A small network was trained on made-up records. Each row is its average activation on records with the value named, seen along a few directions.
Values that are neighbours, or in one group, have similar rows; names and order tell nothing.
In the rows, zero is written as 500.
Random noise pushes rows far along 18 fixed directions. That doesn't count. These rows show it; they differ only by the noise:
[513 527 655 712 582 505 554 415 616 754 714 360 543 401 523 325 394 535 600 508 304 573 394 470 316 410 486 428]
[704 443 441 594 487 428 317 500 571 469 698 470 521 448 596 279 518 377 569 707 462 454 421 522 584 332 586 456]
[546 399 520 591 465 618 584 490 628 406 540 492 360 401 396 597 499 452 566 446 578 491 528 337 374 373 378 439]
[562 607 528 490 643 335 478 647 554 365 375 352 552 494 469 666 514 624 504 403 455 514 605 477 627 295 470 686]
[430 538 743 390 623 511 521 557 595 534 519 310 452 544 604 566 531 533 757 582 660 534 513 537 375 359 475 333]
[376 385 355 684 399 385 531 374 392 627 480 434 536 675 675 513 419 496 377 461 447 461 552 694 332 710 540 509]
[572 281 358 599 295 567 432 485 495 379 492 572 416 642 487 478 501 540 476 443 519 605 637 612 451 406 343 727]
[373 599 364 473 453 593 508 471 366 601 491 398 549 565 636 671 465 349 547 638 421 349 572 290 434 742 472 605]
[611 502 403 659 429 421 420 611 427 349 555 452 589 556 524 474 580 521 486 553 457 561 512 483 680 521 596 487]
[578 427 464 379 390 728 555 409 616 540 456 527 562 364 322 389 452 479 551 487 445 553 503 462 439 534 493 666]
[404 409 559 238 487 628 644 623 554 310 503 388 540 645 490 382 525 542 658 470 489 586 503 535 559 578 480 478]
[510 632 444 460 672 476 403 395 500 780 583 736 511 531 556 387 501 379 505 645 537 596 491 555 380 505 410 699]
[408 523 557 706 499 541 394 413 630 596 465 560 434 527 358 577 332 682 496 519 582 695 447 521 501 603 441 405]
[667 387 595 538 496 643 663 542 542 423 697 841 261 338 348 233 466 611 330 378 426 629 286 519 516 544 511 340]
[606 365 381 462 537 527 515 686 348 268 628 650 431 637 542 221 573 527 542 489 424 534 505 498 565 457 473 463]
[334 382 448 522 627 211 544 633 538 375 523 642 450 800 589 426 444 438 423 329 486 534 497 688 426 540 371 467]
[325 657 755 446 394 557 368 366 343 689 413 520 548 566 665 494 528 352 419 605 372 399 413 573 599 649 462 434]
[355 393 579 452 455 364 655 541 540 412 704 416 404 551 580 465 537 532 409 226 444 663 477 726 698 566 554 620]
[540 448 447 617 522 597 559 413 513 586 683 487 409 375 441 448 454 550 440 374 327 523 520 359 478 376 390 636]
[558 562 670 486 482 681 745 479 525 466 698 283 475 437 621 448 671 414 609 551 381 589 500 411 524 373 409 667]


Values of GIF:
zabi: [474 528 493 455 552 354 736 567 324 610 408 671 497 544 602 487 573 389 433 336 430 441 593 641 147 557 434 709]
nikol: [285 458 680 369 439 475 438 355 641 634 489 399 499 582 550 571 441 464 472 468 550 466 445 635 478 518 419 393]
ful: [282 402 409 421 523 538 408 523 454 524 674 409 575 514 406 384 540 447 803 334 560 573 600 406 592 433 540 522]
piv: [430 690 685 401 444 576 536 628 325 738 603 482 587 577 577 442 457 765 533 552 343 655 412 549 524 704 606 498]
fubol: [430 555 442 444 349 664 464 435 501 689 705 433 557 464 475 624 530 473 549 619 485 539 512 280 532 556 449 631]
konu: [557 518 546 344 508 562 470 609 646 539 639 524 604 568 519 346 463 377 632 661 396 513 396 416 419 499 425 516]
maf: [529 490 580 490 528 470 702 492 377 502 346 374 684 515 578 366 575 485 515 452 406 380 481 574 313 497 607 283]
ter: [475 555 430 565 402 800 677 336 531 599 518 382 638 490 380 562 512 616 400 578 460 551 474 311 497 645 473 469]
vugok: [419 541 596 529 566 568 645 440 549 478 771 438 336 372 536 420 410 484 443 482 328 466 305 355 694 521 498 422]
leg: [416 548 551 539 466 597 555 433 312 606 419 496 533 545 523 473 529 594 468 510 455 485 510 470 401 598 450 310]
The values of GIF form a ring.
List every value one step from zabi, in the order listed. -> fubol, leg
List every value one step from konu, in the order listed. -> nikol, maf

Values of FABI:
fuv: [452 384 314 528 388 450 460 701 406 301 574 718 134 302 508 581 366 98 715 387 476 213 578 241 386 603 471 765]
vuram: [481 472 569 453 543 478 325 622 387 651 759 530 478 554 535 357 450 633 589 460 366 584 457 466 505 451 476 315]
reva: [816 508 424 842 238 548 315 413 303 347 166 406 565 312 506 497 541 457 490 589 401 364 628 591 617 411 667 779]
rafol: [577 519 265 500 661 737 531 555 207 621 430 726 572 326 307 380 457 467 594 344 294 336 599 81 257 563 494 511]
tiva: [339 747 642 615 565 504 374 375 465 693 564 562 503 591 540 459 429 588 424 617 397 631 377 508 717 571 395 561]
kapiv: [311 415 339 543 726 366 579 148 329 527 442 394 235 365 730 394 462 380 471 483 609 257 570 689 531 512 621 502]
rog: [497 495 668 782 312 491 700 531 556 534 784 383 411 274 496 581 551 317 534 258 296 604 464 391 481 522 517 736]
tuz: [646 488 262 695 600 443 368 414 365 432 423 289 416 389 619 455 334 694 470 686 345 189 548 407 591 350 619 537]
vuvug: [60 463 576 578 563 514 551 327 246 584 321 540 443 490 382 384 519 535 681 206 680 703 587 670 547 821 603 296]
fef: [541 641 178 320 967 282 718 649 561 384 490 709 422 699 663 429 375 485 473 687 556 483 493 533 400 555 449 801]
The values of FABI form a star with 3 arms.
List every value one step from fuv, in the order listed. -> kapiv, rog, tuz
List every value one step from fef, in the order listed. -> tiva
List every value one step from vuram, in the order listed. -> vuvug

Values of RUTI:
muk: [574 429 289 228 489 596 213 523 297 423 388 751 376 575 512 460 438 598 292 604 452 275 552 454 671 521 413 499]
gugi: [473 512 622 436 609 538 605 723 467 325 564 654 228 474 562 454 450 325 737 426 451 496 491 404 421 482 395 686]
gitol: [463 512 523 468 748 497 451 388 435 549 348 745 402 586 605 200 409 252 607 613 461 337 457 583 282 432 322 524]
pibim: [301 327 437 507 527 541 619 397 695 444 446 430 545 484 192 574 520 481 600 116 603 626 669 419 412 264 292 636]
lebag: [308 472 832 128 369 714 591 424 423 646 529 515 164 549 736 692 390 632 286 519 526 250 357 558 429 618 405 160]
dez: [416 313 315 287 374 647 391 509 516 483 688 345 624 699 508 492 658 529 666 586 738 653 627 497 574 574 546 368]
gisek: [694 509 607 431 679 384 397 402 574 515 349 559 390 599 624 563 477 812 104 664 607 388 407 753 503 216 406 187]
dar: [447 511 452 188 469 625 557 553 332 630 468 593 708 555 440 375 565 535 495 465 406 431 510 418 419 647 553 407]
vosob: [256 324 196 661 440 417 539 581 448 409 678 296 495 671 584 623 401 472 633 394 515 452 622 370 486 716 585 473]
kaz: [442 490 591 273 589 340 634 550 702 549 585 436 455 642 747 540 434 337 482 652 527 310 388 607 249 471 412 446]
The values of RUTI form a ring.
Going along RUTI from dez by way of its neighbour gitol, in what order are gugi, gisek, dar, vosob met? -> gugi, vosob, dar, gisek
What is the length, in steps, of the shortest route from kaz to lebag? -> 2

Values of KAT:
nuvab: [263 377 538 496 246 580 521 148 629 437 305 479 418 626 551 687 511 363 253 571 699 458 469 706 612 712 362 407]
kila: [296 443 333 353 716 470 637 607 520 414 604 627 353 702 537 625 429 506 466 392 629 536 507 423 469 717 437 455]
gen: [594 515 146 580 552 416 433 485 220 762 745 553 587 393 489 579 714 636 413 366 635 621 720 447 501 486 699 619]
vuzi: [588 508 796 578 153 516 256 713 297 501 547 803 504 568 475 442 537 564 374 456 385 540 315 555 628 549 555 209]
gonok: [519 348 497 466 304 386 400 425 735 890 758 330 719 494 524 428 301 584 430 476 352 504 409 655 301 465 619 451]
duri: [441 479 403 695 623 100 423 562 636 517 515 287 675 684 695 345 337 391 668 655 393 394 465 663 348 472 578 522]
nure: [646 524 469 537 599 369 237 490 554 318 428 659 498 436 440 306 448 385 384 681 464 354 325 491 756 445 563 220]
far: [466 565 444 255 453 482 462 684 583 325 191 568 627 655 460 521 342 420 549 560 437 438 488 586 567 775 546 733]
mur: [607 659 361 707 270 394 341 679 234 594 714 435 525 264 544 774 595 377 538 451 402 530 600 244 683 677 729 707]
fos: [528 734 742 422 339 534 391 550 474 771 555 628 648 525 569 556 693 415 624 660 644 848 485 736 500 699 615 793]
The values of KAT form a star with 3 arms.
List every value one step from kila, in the order listed. -> far
List every value one step from vuzi, in the order listed. -> gonok
List every value one step from nuvab, in the order listed. -> gen, mur
